Each row below holds a small network's activations on one input, seen along a few directions.
In each table, some parts of the input vary, and every possible input appears once, in random order.
A made-up example of a description, with smaller parts first: line(6) and (point or ring(9) or (values(3) and ring(8))).
Shared parts are said once, and a part with two or three values counts as separate values.
(in the rows, 128 means zero)

Other details of the inputs shift rows strongly along two fixed directions, in all tables alike. That doesn't count.

Table:
r1: [120  10 142 168 112 149 148 161 123 145  63 101 119 132 128 102]
r2: [127  19 139 175 124 140 119 144 130 151  71  95 127 117 146  81]
r3: [133 139 110 100  95  93 144 103 106 102 114 151 111 124 132 134]
r4: [115 148 102 145 133 107 115 110 108 119 124 151 117 140 137 138]
r5: [134 143  99 132 129  99 127  99 128 114 130 145 121 123 152 139]
r6: [137 148 156 103 142 154 116 144 152 146 172  95 148 122 102 121]
r7: [133 157 101 145 129 116 138 106 132 120 115 152 121 132 146 140]
r8: [132 157 102 140 127 116 134 101 137 120 111 147 118 132 146 142]
r9: [132 155 106 149 129 119 138 111 129 113 117 158 129 134 148 144]
r10: [123 133 102 129 116 117 143 125 109 110 124 159 117 128 132 170]
r11: [133 142 170  95 120 163 146 164 139 146 166 113 146 129  99 141]
r12: [118 146  96 138 140 117 119 114 112 108 122 149 116 130 147 137]
r13: [120 146 107 133 128  95 112 103 114 116 124 151 116 136 144 129]
r14: [112 134 102 129 123 122 146 118 108 109 120 154 109 132 126 166]
r15: [127 151 167  98 143 143 102 144 139 150 165 100 138 132  94 108]
r16: [132 145  98 135 134 105 126  96 128 117 124 138 113 124 145 146]
r17: [107 143 100 119 133 127 141 123 107 107  98 143 109 140 129 163]
r18: [132 147 161  89 145 147 107 151 144 136 170 105 145 122 111  99]
r19: [124  19 149 191 119 133 119 149 119 154  78 107 139 129 139  84]
r20: [145  29 146 177 114 133 140 132 151 164  63  95 127 117 146  81]
r21: [126 147 162 105 150 162 109 162 135 131 170 111 153 127 106 112]
r22: [114 148 103 141 131 107 111 104 113 119 119 146 113 139 136 140]
r23: [130 149 160  91 150 153 106 148 143 139 164  98 137 122 104 106]
r24: [146 158 166  96 133 146 126 143 164 148 163 108 150 124 111 103]
r25: [121 142 111 135 109 113 159 120 117 112 123 149 119 125 142 173]
r26: [138 147 155 107 144 154 120 149 148 146 176 100 151 122 102 119]
r27: [128 143 100 149 134 114 129 110 120 109 131 151 129 129 147 151]
r28: [148 140 173  70  99 141 142 149 128 132 166 111 147 121  91 113]
Description of these inputs: values(2) or line(6) or (line(4) and line(5)).
Question: A walk changes only the line(4) part. It starts at r9 and steps to r27. List the rest of the walk in order.
Answer: r21, r19
Question: A walk changes only the line(6) part. It starts at r17 and steps to r1. List the rest of the walk in order.
Answer: r14, r10, r11, r25
Question: A walk changes only the line(4) part. It starts at r4 and steps to r12. List the rest of the walk in order.
Answer: r26, r7

Table:
r29: [142  40  98 172  78  84 160 103 102 116  71 151 114 114 167 128]
r30: [132 167  85 114 118  72 115  74 110  95 120 163 104 123 162 129]
r31: [132 173  82 117 124  80 124  70 126 105 111 155  96 126 158 140]
r32: [ 99 168  71 143 161 105 102  93 107  99 110 154  96 144 148 157]
r33: [100 149  80 144 131 109 129 117  84  90 131 179 109 140 141 184]
r34: [111  45  88 209 119 126 153 129 101 122  62 149 113 128 165 160]
r35: [103 163  74 143 143 129 147 115 110  95 107 168 101 142 144 192]
r36: [160  68 186 127 127 162 134 157 184 180 124  64 154 106 120  67]
r37: [140 220 150  33 123 138 137 129 141 119 193 119 131 126  81 148]
r38: [136  42  97 153  80  83 152  99  96 110  55 144 102 116 163 114]
r39: [121 179  82 140 142  80  89  75 110 101 117 167 109 139 161 116]
r40: [119 221 158  39 122 151 143 149 126 119 182 128 127 143  69 164]
r41: [130  46 202 100  95 163 143 188 122 158 118  82 146 125  83  83]
r42: [127  70  89 197 131  90 107  83 126 135  46 134 101 132 176  89]
r43: [146 224 153  63 136 121 108 124 147 125 222 129 151 121 106 128]
r44: [127  64 176 152 164 188 112 180 166 174 123  64 154 124 109  83]
r45: [140 167  81 118 107 102 169  89 128  97 108 165 106 125 152 174]
r46: [162  52 192 126  99 166 160 172 160 171 138  75 165 104 105  96]
r47: [141 245 147 102 166 144  97 125 164 138 212 129 160 134 110 129]
r48: [132  63  93 213 124  82 106  91 117 132  71 149 120 128 183  91]
r49: [118  53 182 134 154 167  86 178 133 162 132  67 151 124 102  61]
r50: [118 229 140 101 179 162 100 147 145 126 214 124 155 136 100 158]
r51: [162  64 190 140 120 156 132 159 175 181 142  70 166 102 122  72]
r52: [124  50 183 153 152 167  94 182 139 168 147  74 163 123 106  75]
r53: [122 163  93 138 100 109 173 110 104  99 115 180 115 138 142 196]
r54: [103 216 142  57 159 165 114 155 123 117 191 122 125 143  73 166]
r55: [130 190  76 159 153 101 115  77 143 113 109 164 112 139 168 138]
r56: [127 227 156  54 127 164 160 154 144 121 183 134 138 141  80 174]
r57: [135  44 203 120  93 163 151 192 128 164 134  89 158 123  87  97]
r58: [ 99  38  90 178 116 110 129 125  78 108  54 147  97 133 156 132]
Question: Describe the family of inputs behind these rows.
Answer: ring(5) and ring(6)
Question: The inputs of r41 and r56 match in every part but the ring(5) part. If r58 is changed in the same way as r41 into r56, which row does it become?
Answer: r35
Question: Change only the ring(6) part in r31. List by row number the other rows that result.
Answer: r32, r37, r40, r42, r54
Question: A walk changes only the ring(6) part. It starts at r52 and steps to r48. List the rest of the walk in order.
Answer: r43, r29, r57, r33

Table:
r59: [121  25  71 211 101  95 160  98 102 115  17 152  94 124 189 138]
r60: [129  32  74 218  96  97 169  96 114 122  15 157  98 126 191 138]
r61: [126 198 113  99 134 132 144 121 132 108 153 149 124 135 121 169]
r62: [140  95 199 144 175 183  78 178 178 189 173  56 178 119 101  56]
r63: [126 132 111 155 122 128 150 125 125 123 119 151 127 132 140 161]
r64: [124 212 127  65 137 130 126 123 128 110 178 137 122 131 103 158]
r65: [117 191 113 110 138 132 134 128 117 107 165 152 129 135 120 178]
r66: [110 130 110 133 132 119 120 121 109 114 103 142 111 140 134 131]
r67: [133 166  96 151 158 101  93  84 146 126 125 136 119 128 160 111]
r68: [147  15 206 129 111 176 141 185 160 187 111  50 155 109  98  65]
r69: [115 154 112 113 127 108 118 110 111 113 118 144 109 138 128 134]
r70: [125 190 116  85 124 108 117 112 108 101 164 152 123 132 116 143]
r71: [114 193 110  94 143 129 119 121 114 103 151 146 117 140 113 156]
r72: [147   5 208 125 105 164 130 187 146 179 123  58 159 106 100  54]
r73: [154  39 204 131 109 175 150 179 170 188 116  61 158 113  99  73]
r74: [110 209 124  88 151 140 112 136 112 107 187 145 131 142  98 164]
r75: [132  26  74 205  90  85 166  88 111 119  18 151  94 122 188 134]
r76: [139  97 223  77 126 171 104 190 147 172 178  64 168 121  69  59]
r77: [118 125 106 129 128 124 136 122 116 112 110 141 112 130 137 147]
r78: [126  44  62 241 142  84 108  75 126 128  25 144 101 125 211  96]
r79: [112 121 106 142 130 125 132 129 107 113 123 146 119 131 136 156]
r80: [139  78 209 116 132 194 136 201 160 177 167  66 173 119  79  99]
r81: [134 143 110 120 107 102 142 108 114 108 128 152 121 123 141 146]
r82: [138 194 120  91 115 111 142 112 126 106 165 154 131 127 124 157]
r83: [105 213 129  90 152 136 105 137 111 109 184 147 131 146 100 158]
r84: [142 199 122  96 112 113 145 110 131 112 163 157 132 128 125 156]
r85: [121 215 126  66 140 129 116 121 123 109 175 137 122 137  98 150]
r86: [140 145 105 157 146  93  91  88 139 127 130 137 129 123 164  96]
Question: The inputs of r71 and r74 match in every part but one. If r78 is changed in the same way as r71 into r74, which row does it become?
Answer: r62
Question: Describe the family of inputs behind these rows.
Answer: line(4) and (point or line(6))
Question: Change only the line(4) part in r81. List by row number the other rows that result.
Answer: r59, r65, r68
Question: List by row number the other rows that have the line(4) part in common with r86.
Answer: r70, r72, r76, r81, r82, r84
